A small network was shown many inputs. Here are its activations along a few directions, one row for each input.
Each table varies a few parts of the input and shows all the possible inputs, shuffled.
Descriptions start from the smaller parts, as in this example, which fits no table here: one of 3 separate values, together with either a single point or one of 9 places along a line or (one of 6 places along a line, together with one of 8 places around a ring).
Shared parts are said once, and a part with two or three values counts as separate values.
In the rows, 100 means zero.

Other details of the inputs vary at random and push rows far along three fixed directions, the same in every table; ignore that.

A family of inputs:
row 1: 108  106  112  86  89  100  98  107  79  84  91  84
row 2: 92  117  105  108  119  96  84  98  105  108  77  129
row 3: 99  99  113  87  84  98  94  106  82  103  94  74
row 4: 95  54  87  92  112  94  58  132  82  61  140  86
row 5: 56  75  91  112  144  107  74  108  113  68  133  120
row 6: 68  94  116  115  130  125  101  90  110  113  75  121
row 7: 99  107  119  116  122  84  92  98  98  111  82  128
row 8: 115  101  105  91  85  111  99  104  87  84  87  86
row 9: 120  93  106  82  86  103  103  108  78  96  94  97
row 10: 105  89  105  88  84  104  95  97  89  104  88  73
row 11: 88  86  71  107  109  104  120  95  119  84  178  107
row 12: 108  90  106  100  78  109  100  105  79  95  87  84
row 13: 98  100  105  108  127  98  87  105  116  117  70  127
row 14: 115  131  85  118  80  88  139  85  116  104  110  110
row 15: 114  102  105  87  86  111  96  104  92  87  88  83
row 16: 109  101  101  73  88  101  94  98  88  93  90  85
row 17: 94  123  92  104  97  115  151  80  125  104  114  107
row 18: 69  60  79  109  142  115  85  113  124  81  131  122
row 19: 91  117  115  118  117  86  90  96  98  100  78  126
row 20: 110  99  96  79  85  108  100  109  100  91  84  83
row 21: 55  69  80  115  131  114  81  107  109  86  137  120
row 22: 118  95  107  73  89  103  96  106  88  103  96  89
row 23: 104  99  102  86  81  108  96  109  79  105  92  84
row 24: 85  103  109  120  116  98  81  95  110  120  73  115
row 25: 120  87  101  85  87  106  107  112  89  94  85  93
row 26: 81  96  100  112  121  93  83  97  114  123  65  116
row 27: 126  126  97  119  86  89  135  80  115  116  122  104
row 28: 93  104  67  123  99  74  95  102  116  73  176  96
row 29: 105  95  103  92  77  105  101  108  72  99  91  91
row 30: 115  94  115  75  95  91  97  99  88  101  97  77
row 31: 92  110  110  113  121  98  79  93  116  106  71  121
row 32: 106  107  112  80  88  98  94  104  88  89  93  79
row 33: 109  105  103  76  85  105  94  105  88  92  91  88
row 34: 105  97  102  90  81  108  99  109  75  102  91  87
row 35: 61  75  79  108  136  114  80  106  114  72  136  126
row 36: 114  97  117  78  93  96  96  106  88  100  97  80
row 37: 65  103  120  111  127  113  107  91  104  114  85  117
row 38: 112  99  95  85  85  110  104  111  91  86  82  88
row 39: 96  96  51  121  95  84  101  106  127  76  166  100
row 40: 105  94  96  89  81  110  103  113  90  104  85  79
row 41: 95  108  110  122  118  98  86  95  105  99  68  131
row 42: 100  97  113  108  128  92  81  89  116  117  75  119
row 43: 85  102  99  122  116  99  90  104  106  118  67  123
row 44: 80  107  114  113  120  82  82  90  103  121  80  109
row 45: 115  98  117  81  95  98  96  110  84  98  96  83
row 46: 102  102  114  114  126  98  83  98  112  115  76  124
row 47: 112  105  102  82  85  107  99  107  80  88  90  93
row 48: 122  124  88  114  88  88  138  88  118  118  115  107
row 49: 123  125  98  112  87  86  129  78  122  120  122  99
row 50: 107  133  89  114  75  84  130  80  110  127  126  98
row 51: 118  87  99  74  92  101  102  104  100  103  88  81
row 52: 85  51  78  102  102  108  52  130  88  67  130  80
row 53: 124  132  92  111  84  85  137  82  108  119  128  110
row 54: 100  108  109  106  123  94  86  100  106  119  82  129
row 55: 97  94  110  80  96  134  119  96  96  82  95  85
row 56: 83  113  114  120  116  88  86  99  100  119  82  114
row 57: 102  97  113  96  81  98  101  108  72  96  92  83
row 58: 118  92  105  71  92  98  97  100  88  104  96  85
row 59: 105  125  85  116  79  88  132  86  121  125  114  96
row 60: 87  114  113  106  124  82  82  89  108  107  79  115
row 61: 111  128  83  106  86  84  131  78  126  111  110  98
row 62: 89  104  108  127  115  100  86  97  103  116  73  120
row 63: 117  139  89  115  76  84  138  79  105  106  122  113
row 64: 104  84  116  78  102  133  118  98  96  92  98  87
row 65: 98  90  122  73  104  122  119  101  90  93  103  85
row 66: 89  91  55  120  90  74  97  93  114  93  179  92
row 67: 107  136  98  125  77  79  137  82  102  120  127  94
row 68: 105  89  96  95  78  108  107  112  83  98  83  87
row 69: 92  106  108  110  124  94  79  87  115  106  70  119
row 70: 103  47  81  99  103  103  63  127  87  58  136  91
row 71: 87  85  102  82  93  134  123  104  94  98  90  83
row 72: 118  90  100  77  89  105  103  110  100  102  89  84
Each input here is: one of 3 separate values, together with one of 4 places along a line, together with either a single point or one of 5 places along a line.
Q: The inputs of row 62 and row 34 match in every part but the place on the line of 4. If row 42 is changed in the same way as row 62 into row 34, which row does it become?
A: row 58
Q: The inputs of row 27 and row 4 match in every part but the place on the line of 4. If row 24 is changed in the same way as row 27 into row 4, which row does it become?
A: row 3
Q: Start at row 44 and move only the place on the line of 4, one step at a time. The first step leads to row 66. Which rows follow, in order?
A: row 10, row 26
Q: Which other rows agree with row 58 in the place on the line of 4 and the choice among 3 separate values? List them by row number.
A: row 9, row 11, row 22, row 53, row 54
Q: Start at row 25 and move only the place on the line of 5, one step at a time. The first step leads to row 48. Which rows follow, in order?
A: row 13, row 72, row 51
Q: Change only the choice among 3 separate values in row 24. List by row number the other rows that result.
A: row 31, row 49
Q: Which other rows agree with row 61 in the place on the line of 4 and the choice among 3 separate values? List them by row number.
A: row 14, row 17, row 20, row 38, row 39
Q: Start at row 69 and move only the place on the line of 5, one step at a time. The first step leads to row 31. Which rows follow, in order?
A: row 15, row 8, row 41
